A small network was shown many inputs. Here are its activations along a few directions, one row for each input.
In each table, some parts of the input vary, and every possible input appears once, in random order.
A made-up example of a description, with smaller parts first: values(2) and (point or ring(11) or (line(4) and ring(8))).
Shared parts are said once, and a part with two or three values counts as separate values.
In the rows, zero is written as 128.

Other details of the inputs shift rows strongly along three fixed directions, in all tables alike. That doesn't count.

A family of inputs:
row 1: [182 136 137 150 114 133 148 147 133 124 146]
row 2: [118  74 157 150  83 149  94  99  95  84 102]
row 3: [147 127 138 143 115 117 151 119 141 146 137]
row 4: [133 158 133 141 121 126 148 106 133 146 142]
row 5: [123 117 111 149 117 141 139 117 140 141 153]
row 6: [143 136 111 130 106 107 135 115 137 147 137]
row 7: [129 108 127  80 177 107 123 137 120 134 142]
row 8: [151 121  96  85 173 146 134 174 106  99 134]
row 9: [176 141 121 139 110 129 126 144 129 133 152]
row 10: [139 137 126 147 123 120 140 108 134 144 152]
row 11: [115 125 169 152  93 130  94  87  76  91 103]
row 12: [ 98 115 157 153  88 151  99  98  78  92 101]
row 13: [149 111 116 139 117 113 118 109 142 154 152]
row 14: [117 100  99  79 172 128 133 142 120 124 128]
row 15: [123 132 112 137 110 140 139 125 134 160 131]
row 16: [110 148 176 146  93 138  98  85  80  92  95]
row 17: [119 153 128  63 169 114 142 135 119 127 120]
row 18: [134 115 152 164  87 169  90 123  71  64 117]
row 19: [115 147 120 142 115 147 152 118 136 146 139]
row 20: [106 143 113  67 168 140 147 141 118 129 111]
row 21: [146 116 112  91 178 151 128 175 108 112 140]
row 22: [115 110 102  77 170 128 138 144 116 126 124]
row 23: [113  86 162 147  80 149 101 104  93  86  97]
row 24: [155 106 130 146 118 117 139 112 148 143 147]
row 25: [136 154 130 129 111 120 138 114 135 158 131]
row 26: [ 74 147 134 157 210  47  42 208 208  90  84]
row 27: [141 127 124 148 123 120 135 106 137 143 157]
row 28: [121 126 114 148 116 141 144 119 137 143 149]
row 29: [135  99 110  77 176 101 120 132 126 122 143]
row 30: [135 100 101 144 117 138 123 118 143 154 144]
row 31: [133 164 134 125 111 126 140 112 136 158 129]
row 32: [171 147 125 155 122 136 137 134 126 121 162]
row 33: [123  87  94  82 176 127 125 139 123 122 133]
row 34: [162 127 123 148 106 157 150 155 141 120 149]
row 35: [122 144 115 134 110 145 143 122 136 160 124]
row 36: [ 70 161 147 216 142  88  76 197 227 109  83]
row 37: [138 142 127 132 110 115 135 116 133 159 137]
row 38: [111 119 105  74 168 130 142 145 114 128 120]
row 39: [ 89 112 149  82 141 141  94 123  62  73  68]
row 40: [150 118 135 143 115 117 146 116 144 145 142]
row 41: [142 132 123 135 112 114 131 115 136 157 142]
row 42: [104 111 161  80 139 110  86 119  63  71  84]
row 43: [122 138 131 135 106 144 161 127 146 144 126]
row 44: [130 113 106 141 113 138 130 122 140 156 139]
row 45: [ 98 143 131  83 176 147 150 138 118 125 132]
row 46: [141 148 144 137 114 122 158 117 140 147 127]
row 47: [138 158 148 133 114 128 159 115 141 148 125]
row 48: [ 66 184 154 210 141  98  81 193 230 111  74]
row 49: [100 135 159 139  83 157  94 101  83 107  78]
row 50: [129 104 107 153 121 140 132 114 144 139 157]
row 51: [127 123 109 139 112 139 135 124 136 158 135]
row 52: [146 116 119 151 127 119 128 102 141 141 162]
row 53: [128 117 125 140 107 139 154 128 147 141 137]
row 54: [143 136 141 140 114 117 155 120 139 148 133]
row 55: [162 131 113  74 169 113 129 172 111  98 143]
row 56: [122 142 125  66 169 108 141 138 118 127 122]
Each input here is: values(2) and line(4) and (point or line(6)).
Q: The inputs of row 1 and row 34 match in every part but the values(2) part. If row 9 is changed in the same way as row 1 into row 34, which row does it become?
A: row 21
Q: Which other rows does row 19 become when the values(2) part takes its other values? List them by row number.
A: row 4
Q: Which other rows does row 28 become when the line(6) part takes its other values? List them by row number.
A: row 5, row 12, row 19, row 45, row 50

A family of inputs:
row 57: [146 111 121 124  67 172 174  56  81 159 147]
row 58: [112 126 123 150 120  96 102 122 161 142 106]
row 59: [111 130 121 160 120 126 107 151 157 128 113]
row 60: [147 134 139 171 128 110 109 153 154 105 133]
row 61: [117 115 179  97 146  96  93 115  85  90  99]
row 62: [104 126 137 151 100 137 110 126 123 115  92]
row 63: [132  96 147 102 140 134  82 132  61  58 106]
row 64: [152 127 130 132  55 128 123  64  80 141 127]
row 65: [120 108 138 171  90 139  95 106 120 115 119]
row 66: [117  87 125  38 195 113 147 101  95 139 146]
row 67: [155 137 102 118 140 134 142 143 138 143 155]
row 68: [141 114 103 120 137 137 147 142 147 148 147]
row 69: [ 90 144 133 141 139 126 126 129 153 134 117]
row 70: [162 135 127 122 143 129 155 141 142 140 159]
row 71: [140 147 125 140  88 149 136 105 102 131 119]
row 72: [111 168 126 134 133 126 124 146 144 126 110]
row 73: [111  80 129  88 186 124 112 146 107  94 134]
row 74: [116 141 110 106 131 139 165 136 149 155 130]
row 75: [125 154 123 160 122 121 102 152 146 122 119]
row 76: [134 148 146 147 139 119 122 152 145 120 128]
row 77: [106 124 126 150 142 124 113 138 150 132 130]
row 78: [135 163 134 109 136 131 173 135 144 147 141]
row 79: [146 105  97 125 136 131 145 145 145 139 152]
row 80: [145 154 130 116 141 129 169 136 140 148 143]
Q: What is each input in this table made of?
A: line(4) and (point or line(5))
Q: Which other rows does row 80 become when the line(5) part takes its other values? List them by row number.
A: row 60, row 70, row 76, row 78
Q: List by row number the other rows that have the line(4) part in common with row 59.
A: row 58, row 62, row 68, row 74, row 79
Q: A walk changes only the line(5) part. It starts at row 72 and steps to row 71. List the rest of the walk in order.
A: row 75, row 67, row 63
